These are the activations of a small neural network, seen along a few directions. Each row is one input.
In each table, some parts of the input vary, and every possible input appears once, in random order.
Descriptions start from the smaller parts, as in this example, which fits no table here: one of 2 separate values, together with either a single point or one of 11 places along a line or (one of 4 places along a line, together with one of 5 places around a ring).
Shared parts are said once, and a part with two or three values counts as separate values.
In the rows, 128 means zero.

Other details of the inputs shift rows strongly along two fixed directions, in all tables alike. That doesn't count.

A family of inputs:
R1: [138 105  88 175 130 107 122  67 150 152 130  96 154 142]
R2: [144  97  95 164 135 106 156  89 167 172 131  86 135 167]
R3: [156 150 209 165  55 180 114 169  71 151 134 105 111 117]
R4: [117 152 209 149  73 192 141 218  86 126 139 171 105  86]
R5: [115 137 134  95 142 158 154 140  96 104 130 155 144 111]
R6: [180 115  88 141 124  82  92  91 159 143 116  88 143 162]
R7: [ 79 139 105  83 181 134 181 131 124  85 142 189 130 106]
R8: [ 69 138 106  82 174 137 172 128 139  78 137 190 134  99]
R9: [169 125  93 135 155  93  83  74 140 155 100  78 116 172]
R10: [159 104 107 149 141  87 145  72 131 149 118  77 133 166]
R11: [172 161 201 144  83 160  63 194  82 155 103 111 104 108]
R12: [157  95 108 145 151  86 146  79 147 164 130  81 131 153]
R13: [ 63 132  90  61 157 128 114 149 152  70 125 194 135 125]
R14: [ 87 131 102  74 182 139 178 125 112  82 137 185 134  99]
R15: [ 72 144  89  48 156 127 103 125 117  54 118 183 138 121]
R16: [151 114  91 167 133 108 138  52 127 154 129  95 130 159]
R17: [158 132 182 187  72 140 129 154 120 186 143  81 111 129]
R18: [132 112  87 136 123  95  69  74 162 154 132  99 129 155]
R19: [ 71 133  98  85 167 137 160 124 116  55 126 178 150 104]
R20: [151  90 107 159 144  89 151  93 167 167 125  89 131 171]
R21: [ 88 127 121  66 188 112 186 149 129  81 131 171 132 114]
R22: [166 156 189 135  58 141  79 193  96 114 117 116 111 119]
R23: [157 106  94 155 137 104 148  73 137 165 125  79 148 154]
R24: [118 149 215 135  75 198 139 223  91 127 140 157 111  98]
R25: [140 148 222 124  82 167 137 218  62 118 122 143 122  83]
R26: [ 61 120  99  95 170 140 170 147 150  72 134 191 147 109]
R27: [151 102  97 150 143 102 152  77 147 169 135  78 136 151]
R28: [167 118  95 149 126  73  96  97 184 152 130  87 125 169]
R29: [101 142 135 112 125 153 145 127 102  91 123 160 130 103]
R30: [156 148 207 168  54 166 127 179  72 150 128  96 113 112]
R31: [162 123  97 146 158  85  87  85 168 176 115  82 110 169]
R32: [ 61 132 104  91 174 131 167 139 144  72 142 185 144 100]
R33: [ 79 130 104  76 174 142 168 121 127  78 133 184 138  92]
R34: [170 146 194 139  61 140  79 201 112 135 129 114 108 108]
R35: [156 111  89 168 137 109 136  57 131 165 130  99 140 150]
R36: [ 69 126 100  86 170 146 176 135 146  77 129 197 138 108]
R37: [166 106  91 152 122  82 101 109 190 148 122  95 128 177]
R38: [ 63 144  95  56 162 120 110 140 146  70 133 189 132 117]
R39: [147 109  89 170 129 112 126  52 147 162 125  99 144 144]
R40: [162 151 203 156  78 159  72 210 113 163 109 117  90 124]
R41: [167 155 207 142  83 157  66 197  93 162 114 108  91 105]
R42: [142 123 134 159 119 129 136 106 141 169 147  98 122 147]
R43: [155 141 212 164  63 179 115 178  86 166 144 106 109 105]
R44: [ 77 140  87  50 160 127 103 131 121  64 118 187 149 112]
R45: [131 100  93 170 136 105 127  70 161 156 142  94 142 139]
Description of these inputs: one of 5 places along a line, together with either one of 3 separate values or one of 6 places along a line.
Q: The inputs of R33 and R8 match in every part but the place on the line of 5. If R12 is changed in the same way as R33 into R8, which row does it become?
A: R21
Q: Change only the choice among 3 separate values in R34. List by row number the other rows that result.
A: R18, R41
Q: Change only the choice among 3 separate values in R15. List by row number the other rows that result.
A: R9, R22
Q: A walk changes only the place on the line of 6. It starts at R10 and steps to R30. List the rest of the walk in order.
A: R3, R16, R29, R19

A family of inputs:
R46: [145 138 155 124 126 131 142 168 114 103 121 140 134 100]
R47: [132 132 167 176  70 132 108 123 111 153 144  95 121 123]
R48: [179  88  97 229  91  89  94  55 180 211 135  59 140 161]
R49: [ 63 123  76  80 198 107 175 112 149  63 128 183 145 108]
R50: [139 167 196 119  86 185 135 214  61  93 111 160 121  85]
R51: [132 127 165 179  74 137 119 146 133 152 140 104 116 141]
R52: [112 115  50 116 197 111 160  43 160 127 130 137 134 156]
R53: [175 128 160 162  81 129 126 156 123 147 126  90 121 144]
R54: [187  99 102 214 118 113 105  43 154 225 123  37 129 179]
R55: [114 117 111 127 112 126 125 107 127 123 142 131 145 120]
R56: [133 139 153 114 130 152 139 153  88 122 109 145 116 119]
R57: [116 172 199  87  79 167  78 241 105  95 116 169 103 102]
R58: [113 154 211 121 104 179 134 226  85 121 130 157 117  66]
R59: [121 123 126 116 141 127 138 113 119 139 137 109 136 122]
R60: [ 70 113  67  63 182 123 173 119 159  65 131 192 161 133]
R61: [146 125 149 182  72 162 101 131 114 156 127 120 130 126]
R62: [161 128 176 148  91 126 113 133  96 163 130  91 115 130]
R63: [135 118 129 111 141 118 148 137 130 130 121 124 120 150]
R64: [ 85 136  69  30 194  98 108 112 140  57 121 172 139 127]
R65: [182 103 110 226 109  89 108  53 175 225 144  52 113 162]
R66: [106 166 210 111  83 181 131 200  76 111 153 165 107  73]
R67: [ 94 117  87  54 219 102 177 121 135  74 117 179 140 117]
R68: [114  96  54 105 196  95 165  73 175 136 131 111 145 169]
R69: [ 86 130  94 109 163 136 154 103 127  87 121 162 137 126]
R70: [134 143 105 112 136 122  74 125 132 123 109 134 124 146]
R71: [106 108  54 106 191  95 169  67 180 126 143 135 132 166]
R72: [163 139 158 156  89 119  49 157 141 155 117 103 104 123]
R73: [140 142 154 108 110 133 138 153  93 100 130 128 137 108]
Q: The inputs of R55 and R60 match in every part but one. If R47 is changed in the same way as R55 into R60, which row does it become?
A: R51
Q: What is each input in this table made of?
A: one of 4 separate values, together with either a single point or one of 6 places along a line
Q: Change only the choice among 4 separate values in R53. List by row number the other rows that result.
A: R46, R50, R73
Q: Which other rows agree with R67 in the choice among 4 separate values? List them by row number.
A: R46, R48, R49, R58, R65, R72

A family of inputs:
R74: [ 91 114 106  94 135 129 161 132 135  97 161 159 155 105]
R75: [ 78 122 109  95 133 134 157 118 110  84 150 149 139 129]
R76: [114 147 141 131 131 145  96 120  94 152 125 126 126  96]
R77: [153 133 189 146  83 141 141 160  83 165 130  86 107 141]
R78: [123  91  61 134 138 108 154  86 180 122 132 133 166 148]
R79: [132 145 127 105 112 114  31 159 158 135 117 125  95 146]
R80: [103 116  66 133 165 131 140  77 160 143 120 128 130 173]
R81: [ 87 138 134  82 134 138 127 134  79  70 130 169 156  78]
R82: [ 92 150 131  87 122 140 151 133  86  66 147 181 134  89]
R83: [117 116 119 169 145  99 126  96 174 177 149 107 110 132]
R84: [168 105 142 236  61 101 103 111 173 176 135  71 127 147]
R85: [ 92 168 122  97 155 173 140 152 105  84 122 198 121 102]
R86: [143 105 126 198  94  84 120  91 169 166 157  73 131 138]
R87: [106 107  76 148 184 102 141  92 192 138 128 140 121 144]
R88: [153 135 163 174  62 152  82 139  92 134 112 117 147 107]
R89: [109 169 167 120 115 170 121 149  88 123 144 158 103  91]
R90: [164 124 105 191  85 118 114  71 137 140 124  98 136 152]
R91: [141 141 108  85 169 130 171 130 105  84 103 158 127 128]
R92: [161 123 154 132 119 151 152 182 125 142 126 119 133 127]
R93: [154 153 140  63 141  96  68 184 138 102 107 125 118 153]
R94: [128 117  66  83 139  65  59  83 196  88 117 114 142 168]
R95: [134 134 110  78 185 133 146 131 100  84  87 142 148 115]
R96: [133 100  98 118 186  63 175  96 164 139 134 110 123 143]
R97: [122 118  66 131 182 119 105  61 143 141 104 129 147 141]
R98: [182  96 124 161 121  98 144 101 146 202 144  67 132 157]
R99: [133 126 166 176  50 160 116 153 107 134 127 116 128 141]
R100: [111 126 153  86 174 124 184 195 134  71 112 182 122 105]
R101: [151 114  88  98 187  86 139  63 117 138 108  88 146 137]
R102: [105 137 175 121 111 174 130 176 121 147 156 153 116  91]
R103: [121 128 167 149 102 181 119 182 132 151 134 158 116 111]
R104: [172 134 185 165  77 155 134 174  97 162 111  89 113 156]
R105: [175 160 213 142  76 156 128 174  61 146 132 109  95 101]
R106: [ 76 134 127  98 151 152 146 118 122 120 140 147 117 132]
Q: What is each input in this table made of?
A: one of 3 separate values, together with either a single point or (one of 2 separate values, together with one of 5 places along a line)
Q: The inputs of R102 and R74 match in every part but the choice among 3 separate values. If R103 is changed in the same way as R102 into R74, which row does it become?
A: R78

A family of inputs:
R107: [118 109 119  65 196  90 176 177 143  79 104 182 113 142]
R108: [142 186 162 168  99 198  85 172 119 143 120 159  96 115]
R109: [177 172 191 121  97 114 109 193  96 106 114  89 107  97]
R110: [ 63 146 119  96 146 155  64 130 114 107 109 161 129  98]
R111: [165  78  64 115 110  69 120  89 194 130 146  98 166 164]
R112: [ 60 160  93  77 163 143 103 106 135  47 110 191 117 106]
R113: [ 60 140 132  85 135  89 116 168 152  61 131 185 132 118]
R114: [165 116 116 179 145  94  71 120 192 232 138  72 116 154]
R115: [188 132  94 170 101 113  70  48 139 149 122  95 126 134]
R116: [116 157  92  49 196 136 121 123  71  82  83 143 146 105]
R117: [173 169 194 160  59 153  95 188  43 114  92 121 119 123]
R118: [ 39 133 105  98 173 135 172  99 139  54 152 181 124  80]
R119: [192  86 143 148 161  82  95 113 167 222 112  55 101 163]
R120: [132  99  97 214  93 148 177  90 185 202 144  87 144 166]
R121: [100 116 159  86 201 155 197 134 100 141 124 156 126  90]
R122: [ 94  82  98 186  88 123 150  63 170 144 153  90 152 157]
R123: [180  98 102 128 186  73 136  91 190 150 115  86  92 165]
R124: [160 117 171 130  85 198 126 178 102 130  91 134 114 161]
R125: [173 161 222 186  72 162 151 161  53 135 141  82 117  81]
R126: [ 94  99 105 204 107  90 142  59 150 148 147 110 135 142]
R127: [ 92 133 114  67 214 128 190 118  72  91 132 138 170  83]
R128: [102 150 173 169  56 152  66 162 100 115 111 161 113 122]
R129: [161 149 174 159  39 152  73 169  74 120 116 163 129  97]
R130: [144 138 179 159  81 158 138 138  91 115 167 141 125  55]
R131: [142  83 100 169 175  87 210  59 151 167 118 111 129 167]
R132: [ 61 122 126  72 115 122 123 175 170  56 141 163 148 134]
R133: [ 94 126  99  82 149 103 171  20 109 178 193  84 104 183]
R134: [153 131 211 174  39 181 171 184  62 129 140  79 155 113]
R135: [115 109  67 198 159  98 189  67 175 177 142 127 137 157]
R136: [112 110  80 171 184 122 152  64 169 209 147 106 145 130]
R137: [ 97 139 196 129  90 125  47 190 134 146 138 118 108  87]
R138: [120 139 102  48 163  92 127 138 152  54 140 175 135  80]
R139: [201 124 122 177 143 130  99  68 141 173  96  84  84 176]
R140: [118 162 176 180 108 185 161 166 126 152 154 151 100  80]
R141: [ 88 119  83  75 172 135 161 186 188  84 142 184 150 154]
R142: [158 133 169 141  23 186  80 177  92 114 122 145 150 111]
R143: [ 81 114 103  70 182 134 163 112 102  93 158 178 167  51]
R144: [178 153 190 151  33 188  98 192  61 118  98  91 142 142]
R145: [ 61 148 109  60 174  95 116 136 178  46 136 175 117 103]
R146: [116 143 115  36 201  89 132 161 109  86 106 124 148  97]
R147: [121 126 105  61 140  68 110  65 146 177 183  71  84 203]
R148: [115  96 122  51 167 132 180 194 157  79 110 160 128 154]
R149: [128 148 160 155 111 125 119 217 150 136 140 160 110 128]
R150: [181 139 203 137  35 139 112 232  94 122 119  71 136 132]
R151: [167 132 101 176 146  93 103 107 210 177 144  89 102 159]
R152: [ 99  97 145  94 151 170 236 148 126 101 123 159 140 129]
R153: [183 148  75 144 156  99 112  39 122 124  88  69 129 166]
R154: [103  93 123 201 118 114  96  57 141 199 156  69 132 117]
R155: [172 106 122 204 115  86 170  74  99 158 134  62 148 153]
R156: [145 117  53 175 124 150 114  83 185 169 114 113 152 207]
R157: [161 142 207 135 110 192  80 183  71 177  87 124  93 113]
R158: [102 159 100 130 148 156 125 163 127 108 109 200 125 139]
R159: [ 48 125  88  73 131 166 117 137 135  42 117 193 154 141]
R160: [169 101  84 162 154 106 129  74 139 158  81 117 112 193]
R161: [ 83  97  94  78 139 147 202 118 123  56 160 183 186  95]
R162: [ 78 153  68  70 216 165 115 132 134 113 109 195 135 114]
R163: [142  89  80 174 123  80 165  50 137 141 154 121 159 128]
R164: [172 145 198 152  31 106  81 207 105 134 138 139 123  93]
R165: [ 99 131 130  75 214 145 231 116 124  84 124 181 113  97]
R166: [176 114  86 138 140  38 130 105 143 129 111  69 139 168]
R167: [167  97  95 122 137  60  68  86 167 176 140  82 144 117]
R168: [122 186 196  84  53 182  77 143  43 169 161 113  55 162]
R169: [144 145 162 118  92 167  52 150  77 139 117 148 136  75]
Q: What is each input in this table made of?
A: one of 3 separate values, together with either a single point or (one of 4 places along a line, together with one of 5 places around a ring)
Q: The inputs of R107 and R131 match in every part but the choice among 3 separate values. If R138 is changed in the same way as R107 into R131, which row does it become?
A: R130
Q: Change only the place on the line of 4 in R110. List by row number the other rows that result.
A: R112, R128, R159
Q: A walk changes only the place on the ring of 5. It starts at R120 and steps to R152. List the rest of the walk in order.
A: R134, R161, R122
Q: Change only the choice among 3 separate values in R120. List by row number the other rows that result.
A: R141, R156
Q: Change only the choice among 3 separate values in R114. List by row number the other rows that result.
A: R136, R162
Q: Change only the place on the line of 4 in R115. List by row number the other rows that result.
A: R129, R142, R169

A family of inputs:
R170: [ 68 152 143  58 163 180 187 165  75  65 133 201 130  90]
R171: [107  94  42 101 199  90 200  51 170 112 132 125 153 176]
R172: [145 131 199 195  46 172 110 193 118 162 132 122 118 112]
R173: [183 124 165 192  78 115 109 119 110 166 126  75 126 125]
R174: [117 152 171  83 150 145 155 199  99  93 123 169 114  82]
R175: [ 71 150 140  88 148 185 149 172  97  77 125 208 136  79]
R176: [109 128  88  45 181 114 146 146 136  69 107 167 143 142]
R177: [183 126 158 167  64 119  67 124 115 168 125  67 129 140]
R178: [144 120 155 172  83 132 142 109 109 157 150  89 131 129]
R179: [ 94 121 113 111 163 132 146 135 151 121 139 158 133 108]
R180: [123 127 105  86 176 116 176 143 133  82 112 161 138 127]
R181: [191 101  99 171 128  73  75  66 169 209 121  35 120 186]
R182: [108 110  45 117 161  72 114  46 176 112 134 124 146 156]
R183: [159 119 175 187  88 132 133 126 124 200 150  71 105 138]
R184: [136 148 189 160  52 153  84 196 122 133 131 132 104 124]
R185: [105 110  45 101 196  70 121  59 196 125 135 128 129 164]
R186: [151 136 129 138 142 132 132 117 106 134 113 121 122 124]
R187: [156 110  60 126 167  91  97  44 150 155 106  84 136 179]
R188: [124 139 186 169  57 167 110 175 102 135 143 136 133  84]
R189: [ 86 164 153  93 121 169 104 172 102  82 124 186 113  97]
Q: The inputs of R182 and R178 match in every part but one. If R189 is changed in the same way as R182 into R178, which row does it become?
A: R170
Q: What is each input in this table made of?
A: one of 4 separate values, together with one of 5 places around a ring
